These are the activations of a small network on made-up records, seen along a few directions, one row for each record.
After each row come some of the record's fields: Tudes, Lil, Dobir, Naker, Lunet, Soz.
The largest differences between rows may come from other fields.
In the rows, zero is written as 500.
Strong random noise was added to every row along 14 fixed directions; ignore it. To show where, here is one row again and again, with new noise each time:
[390 344 449 668 417 458 658 552 487 476 464 508 480 603 519 435 439 527
 604 548 499 299 716 695 491 591 522 428 525 719 507]
[532 501 510 345 510 506 539 472 283 252 679 582 471 547 571 615 704 531
 642 559 347 687 441 435 590 447 395 349 503 526 667]
[514 442 635 406 475 430 456 452 483 603 650 462 503 465 492 717 665 480
 752 465 439 413 490 405 624 439 551 527 342 609 527]
[416 529 614 372 630 379 261 759 460 453 415 492 607 358 664 647 521 555
 257 412 283 716 318 389 602 457 168 433 388 519 670]
[588 364 276 600 347 606 336 598 534 574 491 753 419 810 440 795 458 298
 558 527 525 260 726 623 402 172 648 429 426 663 456]
[523 610 460 790 550 899 581 318 661 546 627 476 729 259 626 454 590 444
 613 519 521 304 584 530 520 549 331 582 371 272 421]
[513 292 681 595 644 476 650 367 491 599 370 371 377 368 472 617 333 506
 425 491 156 479 277 581 344 650 266 345 528 349 512]
[515 550 669 434 626 376 523 438 557 604 415 263 551 266 523 607 433 568
 353 413 467 538 354 490 481 586 439 501 460 500 305]
[353 683 327 545 617 238 634 441 484 488 550 248 592 655 372 670 291 530
 453 453 597 369 686 663 476 518 374 361 545 820 335]
[462 479 630 490 572 380 734 415 610 471 420 230 415 372 515 367 341 592
 465 499 494 463 522 568 422 707 428 427 606 615 356]
[612 522 590 329 383 572 435 634 410 341 436 491 547 350 675 658 694 587
 534 478 451 658 370 418 585 510 679 372 456 619 403]
[571 439 552 555 431 698 366 638 469 496 501 763 464 368 747 217 522 479
 379 481 672 496 618 529 612 409 553 777 470 243 373]
[503 305 418 569 572 398 608 224 504 521 422 506 260 710 352 521 375 386
 218 634 245 670 314 676 256 430 341 400 550 423 611]
[410 532 433 491 376 603 566 454 636 462 507 482 574 527 641 285 777 443
 657 442 557 595 484 468 542 622 705 611 322 899 619]
[498 448 425 626 570 552 453 443 595 430 462 488 654 450 511 619 582 469
 260 611 325 612 400 563 376 379 235 366 431 398 663]
[568 472 534 366 616 788 704 321 443 272 659 794 326 492 666 204 707 425
 627 572 450 658 579 468 443 556 352 583 561 453 691]

[599 433 678 439 524 464 395 479 439 574 473 511 405 392 462 744 465 524
 406 538 303 538 313 459 527 495 454 429 477 281 434]
{Tudes: u3, Lil: y1, Dobir: b4, Naker: p8, Lunet: m2, Soz: f1}
[488 526 693 340 682 818 746 507 439 378 520 701 324 367 649 604 503 558
 793 553 242 343 676 472 541 772 178 342 596 610 572]
{Tudes: u4, Lil: y5, Dobir: b1, Naker: p7, Lunet: m2, Soz: f3}
[423 350 365 613 465 573 668 282 380 706 508 737 350 773 429 353 550 337
 634 444 537 400 563 705 422 536 734 747 414 705 530]
{Tudes: u4, Lil: y3, Dobir: b4, Naker: p7, Lunet: m1, Soz: f4}
[473 393 506 647 627 576 637 468 243 432 601 630 729 393 554 512 679 555
 592 489 418 481 501 599 516 555 345 477 484 341 649]
{Tudes: u4, Lil: y3, Dobir: b1, Naker: p7, Lunet: m1, Soz: f1}
[577 478 569 427 525 240 293 668 363 474 531 398 704 360 498 584 563 595
 347 406 614 642 349 404 549 301 533 500 487 268 473]
{Tudes: u4, Lil: y2, Dobir: b1, Naker: p3, Lunet: m3, Soz: f3}
[567 239 717 407 432 411 551 597 464 554 326 575 108 547 477 484 250 537
 455 606 305 457 488 539 497 632 488 372 675 380 484]
{Tudes: u4, Lil: y1, Dobir: b3, Naker: p2, Lunet: m3, Soz: f3}
[489 582 432 646 435 572 379 332 455 756 570 583 436 554 484 426 407 413
 368 491 604 468 437 576 659 473 596 808 379 220 275]
{Tudes: u4, Lil: y1, Dobir: b3, Naker: p8, Lunet: m3, Soz: f1}
[444 543 431 597 437 739 460 420 627 714 499 595 446 610 473 701 505 352
 694 496 337 306 516 479 573 570 496 491 334 631 552]
{Tudes: u4, Lil: y1, Dobir: b1, Naker: p2, Lunet: m3, Soz: f3}
[743 473 454 618 411 789 476 424 575 518 452 637 565 386 524 464 605 429
 460 520 670 472 486 535 352 404 778 577 513 236 300]
{Tudes: u2, Lil: y1, Dobir: b4, Naker: p8, Lunet: m2, Soz: f1}
[479 561 519 444 506 479 542 377 487 600 493 404 358 555 462 498 462 458
 581 417 423 563 324 446 518 641 604 533 460 601 452]
{Tudes: u2, Lil: y2, Dobir: b3, Naker: p3, Lunet: m1, Soz: f1}
[589 474 470 447 507 559 548 635 623 555 406 335 530 518 544 437 429 360
 753 182 567 445 419 357 311 531 686 453 512 742 517]
{Tudes: u4, Lil: y4, Dobir: b3, Naker: p7, Lunet: m3, Soz: f3}
[535 367 651 545 416 613 540 398 372 606 669 520 438 419 550 477 629 492
 856 460 397 414 393 413 661 526 575 619 395 325 539]
{Tudes: u4, Lil: y3, Dobir: b1, Naker: p7, Lunet: m1, Soz: f4}
[417 676 281 565 549 542 570 399 721 436 541 348 541 671 458 354 477 365
 541 438 522 560 502 463 388 535 380 456 477 740 651]
{Tudes: u2, Lil: y5, Dobir: b4, Naker: p7, Lunet: m2, Soz: f1}
[445 622 514 512 673 705 355 681 558 699 450 721 477 450 632 448 304 373
 554 223 576 263 664 429 532 547 398 721 409 524 399]
{Tudes: u4, Lil: y2, Dobir: b1, Naker: p6, Lunet: m2, Soz: f3}
[595 394 576 413 621 545 485 543 567 493 493 563 450 422 478 568 456 478
 465 515 471 462 551 438 326 317 344 471 582 374 569]
{Tudes: u4, Lil: y4, Dobir: b3, Naker: p3, Lunet: m1, Soz: f4}
[524 395 459 582 467 533 560 586 304 287 324 617 531 428 558 530 450 687
 173 722 445 599 519 738 405 433 445 360 693 314 392]
{Tudes: u2, Lil: y4, Dobir: b3, Naker: p7, Lunet: m1, Soz: f4}
[470 632 470 475 342 484 483 598 420 439 530 329 419 539 590 472 371 558
 609 465 521 498 478 460 724 575 572 441 530 566 322]
{Tudes: u4, Lil: y3, Dobir: b1, Naker: p7, Lunet: m3, Soz: f3}
[660 397 407 331 398 479 414 485 494 346 576 696 422 666 476 411 722 427
 415 659 626 732 524 462 415 182 669 556 562 459 648]
{Tudes: u2, Lil: y4, Dobir: b3, Naker: p7, Lunet: m1, Soz: f1}
[594 740 491 344 559 559 357 451 479 558 679 425 503 483 500 706 486 426
 647 349 540 509 412 295 614 342 458 550 417 432 369]
{Tudes: u4, Lil: y5, Dobir: b1, Naker: p7, Lunet: m1, Soz: f4}
[433 412 575 362 522 452 538 507 566 478 594 585 387 554 483 464 551 538
 554 672 466 453 697 474 548 369 312 555 551 576 701]
{Tudes: u4, Lil: y4, Dobir: b1, Naker: p7, Lunet: m1, Soz: f4}
[510 793 310 624 565 736 483 461 317 542 557 532 600 537 570 546 359 410
 591 206 592 448 437 496 545 587 591 574 443 435 226]
{Tudes: u4, Lil: y1, Dobir: b3, Naker: p1, Lunet: m2, Soz: f1}
[664 479 381 473 462 704 575 605 543 192 460 460 434 585 539 485 433 428
 718 395 418 557 447 374 266 498 548 160 666 543 600]
{Tudes: u4, Lil: y2, Dobir: b1, Naker: p6, Lunet: m2, Soz: f1}
[539 622 435 543 232 810 350 518 625 505 387 482 426 490 617 725 524 489
 453 687 279 534 350 465 696 522 526 348 389 502 398]
{Tudes: u4, Lil: y5, Dobir: b1, Naker: p7, Lunet: m3, Soz: f3}
[502 333 591 524 609 451 379 755 488 543 254 661 365 482 489 751 183 550
 157 606 251 399 553 617 424 460 162 294 621 344 490]
{Tudes: u4, Lil: y1, Dobir: b1, Naker: p8, Lunet: m1, Soz: f1}
[373 363 515 355 541 291 452 528 419 316 497 667 588 598 480 507 840 552
 412 568 344 778 400 475 423 459 457 446 386 745 901]
{Tudes: u4, Lil: y1, Dobir: b3, Naker: p1, Lunet: m2, Soz: f3}
[412 688 584 492 769 589 551 561 618 544 565 473 632 304 556 525 376 545
 525 436 525 313 704 442 541 586  92 525 519 474 489]
{Tudes: u4, Lil: y1, Dobir: b1, Naker: p8, Lunet: m1, Soz: f4}
[692 181 870 334 465 467 560 296 609 615 473 611 276 276 450 489 688 577
 384 804 461 519 490 510 474 409 570 629 543 212 461]
{Tudes: u4, Lil: y5, Dobir: b1, Naker: p7, Lunet: m2, Soz: f1}
[537 409 522 328 521 348 598 610 632 328 406 502 461 580 427 516 523 556
 479 634 525 500 698 506 354 527 494 261 648 784 644]
{Tudes: u4, Lil: y2, Dobir: b3, Naker: p6, Lunet: m1, Soz: f1}
[601 346 477 445 347 618 486 428 467 439 517 599 358 639 432 819 642 463
 597 720 232 535 427 502 478 342 522 278 483 533 630]
{Tudes: u4, Lil: y3, Dobir: b3, Naker: p7, Lunet: m1, Soz: f4}
[467 681 540 517 471 529 565 303 654 557 631 350 416 446 498 485 460 513
 561 607 554 390 613 494 644 581 444 574 456 527 299]
{Tudes: u2, Lil: y5, Dobir: b3, Naker: p5, Lunet: m2, Soz: f3}
[475 493 525 391 604 575 502 572 498 623 474 678 487 552 535 494 560 384
 704 286 516 410 568 422 458 607 583 593 415 764 600]
{Tudes: u4, Lil: y2, Dobir: b3, Naker: p6, Lunet: m3, Soz: f3}
[453 524 566 487 559 303 469 701 410 579 442 350 573 427 552 432 327 572
 470 314 626 463 505 499 563 529 519 581 555 511 374]
{Tudes: u2, Lil: y4, Dobir: b3, Naker: p7, Lunet: m2, Soz: f1}
[588 505 498 538 498 519 485 680 576 491 508 411 612 453 525 562 415 483
 648 387 621 300 655 455 473 449 498 407 542 518 426]
{Tudes: u4, Lil: y5, Dobir: b3, Naker: p7, Lunet: m2, Soz: f1}
[401 612 417 413 549 174 464 618 471 480 691 400 657 661 371 606 538 519
 704 375 733 377 741 451 554 393 551 499 477 824 529]
{Tudes: u2, Lil: y1, Dobir: b3, Naker: p8, Lunet: m2, Soz: f1}
[617 292 643 593 576 703 614 474 802 753 321 498 376 374 495 376 347 364
 594 391 503 224 561 492 232 611 538 560 533 475 455]
{Tudes: u4, Lil: y2, Dobir: b3, Naker: p3, Lunet: m3, Soz: f1}
[616 402 538 379 353 609 426 552 298 409 599 700 466 469 613 471 765 508
 672 477 570 612 428 405 585 344 802 616 457 412 506]
{Tudes: u4, Lil: y4, Dobir: b1, Naker: p3, Lunet: m2, Soz: f3}
[710 631 526 351 511 721 473 461 791 658 450 438 313 504 463 735 336 339
 649 456 568 262 640 393 384 399 583 455 527 654 217]
{Tudes: u2, Lil: y3, Dobir: b3, Naker: p7, Lunet: m1, Soz: f4}
[579 305 602 624 392 621 482 564 672 579 321 426 482 378 544 416 464 476
 505 492 379 469 354 451 413 604 577 426 495 378 560]
{Tudes: u4, Lil: y2, Dobir: b3, Naker: p6, Lunet: m3, Soz: f1}
[473 382 478 489 686 220 480 627 331 515 503 585 469 659 422 481 330 454
 380 389 506 513 563 580 409 400 294 490 603 445 624]
{Tudes: u2, Lil: y5, Dobir: b3, Naker: p7, Lunet: m2, Soz: f1}

Here are new rows. What are their fields?
[503 687 307 503 828 391 485 417 296 437 541 526 705 592 371 720 439 421
 338 258 502 630 384 530 249 391 346 414 512 480 481]
{Tudes: u2, Lil: y1, Dobir: b3, Naker: p1, Lunet: m2, Soz: f3}
[588 239 561 610 132 799 420 641 845 662 164 491 291 468 613 491 443 431
 511 633 357 354 434 507 450 500 789 451 456 609 431]
{Tudes: u4, Lil: y4, Dobir: b1, Naker: p7, Lunet: m3, Soz: f3}
[455 596 526 538 594 508 708 411 389 416 510 280 551 360 548 409 393 626
 483 475 474 565 405 539 525 646 378 451 624 390 391]
{Tudes: u4, Lil: y4, Dobir: b1, Naker: p7, Lunet: m2, Soz: f1}
[450 773 415 316 638 381 608 439 316 348 423 356 624 480 498 622 532 611
 354 367 493 788 285 518 446 676 550 373 527 760 364]
{Tudes: u4, Lil: y1, Dobir: b3, Naker: p8, Lunet: m1, Soz: f4}
[537 492 457 617 402 694 421 654 256 529 492 692 843 359 633 747 795 563
 608 466 533 423 515 578 660 485 682 493 338 489 460]
{Tudes: u4, Lil: y3, Dobir: b3, Naker: p3, Lunet: m1, Soz: f4}
[459 422 451 527 598 497 408 582 444 514 402 659 435 584 535 472 432 426
 269 508 333 642 410 551 438 442 263 490 497 422 692]
{Tudes: u2, Lil: y3, Dobir: b3, Naker: p3, Lunet: m1, Soz: f4}
[465 652 387 432 691 414 586 320 268 286 656 437 557 570 451 502 591 500
 515 398 400 782 264 448 400 519 372 410 517 466 623]
{Tudes: u2, Lil: y2, Dobir: b3, Naker: p3, Lunet: m2, Soz: f3}
[473 538 465 369 649 541 505 397 516 615 654 618 345 675 421 604 454 352
 657 452 438 416 593 423 474 386 335 592 467 604 621]
{Tudes: u4, Lil: y4, Dobir: b3, Naker: p7, Lunet: m1, Soz: f1}
[594 487 489 411 451 577 384 672 674 463 454 444 426 493 564 458 407 428
 562 382 588 477 517 350 396 334 570 492 538 543 479]
{Tudes: u4, Lil: y4, Dobir: b1, Naker: p3, Lunet: m2, Soz: f1}
[641 456 407 590 550 672 506 477 485 480 512 598 643 473 509 463 599 366
 582 325 568 514 413 466 284 429 611 513 468 382 541]
{Tudes: u4, Lil: y1, Dobir: b4, Naker: p8, Lunet: m3, Soz: f3}
[549 618 326 581  65 548 256 481 558 576 443 300 424 641 424 893 435 525
 419 722 456 502 342 527 693 231 829 394 415 492 189]
{Tudes: u2, Lil: y4, Dobir: b4, Naker: p7, Lunet: m1, Soz: f4}
[521 586 555 275 571 517 519 473 860 525 400 511 491 435 453 610 605 523
 369 682 598 412 745 480 399 473 464 470 501 835 492]
{Tudes: u4, Lil: y2, Dobir: b1, Naker: p3, Lunet: m1, Soz: f1}
[590 715 280 384 702 555 445 523 355 488 628 598 620 689 456 790 476 330
 543 335 552 511 572 468 454 320 341 401 509 588 522]
{Tudes: u4, Lil: y3, Dobir: b3, Naker: p7, Lunet: m3, Soz: f1}
[400 394 548 508 459 359 573 538 448 340 615 474 498 512 542 189 599 580
 595 511 525 625 492 463 563 564 479 553 526 464 709]
{Tudes: u4, Lil: y1, Dobir: b1, Naker: p8, Lunet: m2, Soz: f3}
[448 586 301 564 499 613 547 483 453 438 433 492 618 592 565 459 581 425
 450 409 440 662 366 547 443 579 518 445 441 683 585]
{Tudes: u4, Lil: y3, Dobir: b3, Naker: p7, Lunet: m3, Soz: f3}
[530 574 502 551 546 663 351 323 669 725 515 491 535 433 485 583 601 354
 500 413 433 510 288 391 450 449 530 669 273 423 497]
{Tudes: u2, Lil: y2, Dobir: b3, Naker: p3, Lunet: m2, Soz: f1}
[456 558 443 390 614 465 544 517 458 449 402 525 709 473 526 584 724 530
 367 474 477 697 404 520 439 560 481 419 459 748 660]
{Tudes: u4, Lil: y2, Dobir: b1, Naker: p3, Lunet: m3, Soz: f1}
[467 548 561 645 413 368 466 573 243 584 603 288 795 320 485 812 529 705
 595 533 540 354 488 570 785 478 543 447 475 308 289]
{Tudes: u2, Lil: y4, Dobir: b3, Naker: p7, Lunet: m3, Soz: f1}
[486 670 489 347 361 649 411 458 740 377 641 427 418 531 552 452 642 487
 665 646 447 585 514 259 674 457 444 468 437 594 671]
{Tudes: u4, Lil: y2, Dobir: b1, Naker: p6, Lunet: m1, Soz: f4}
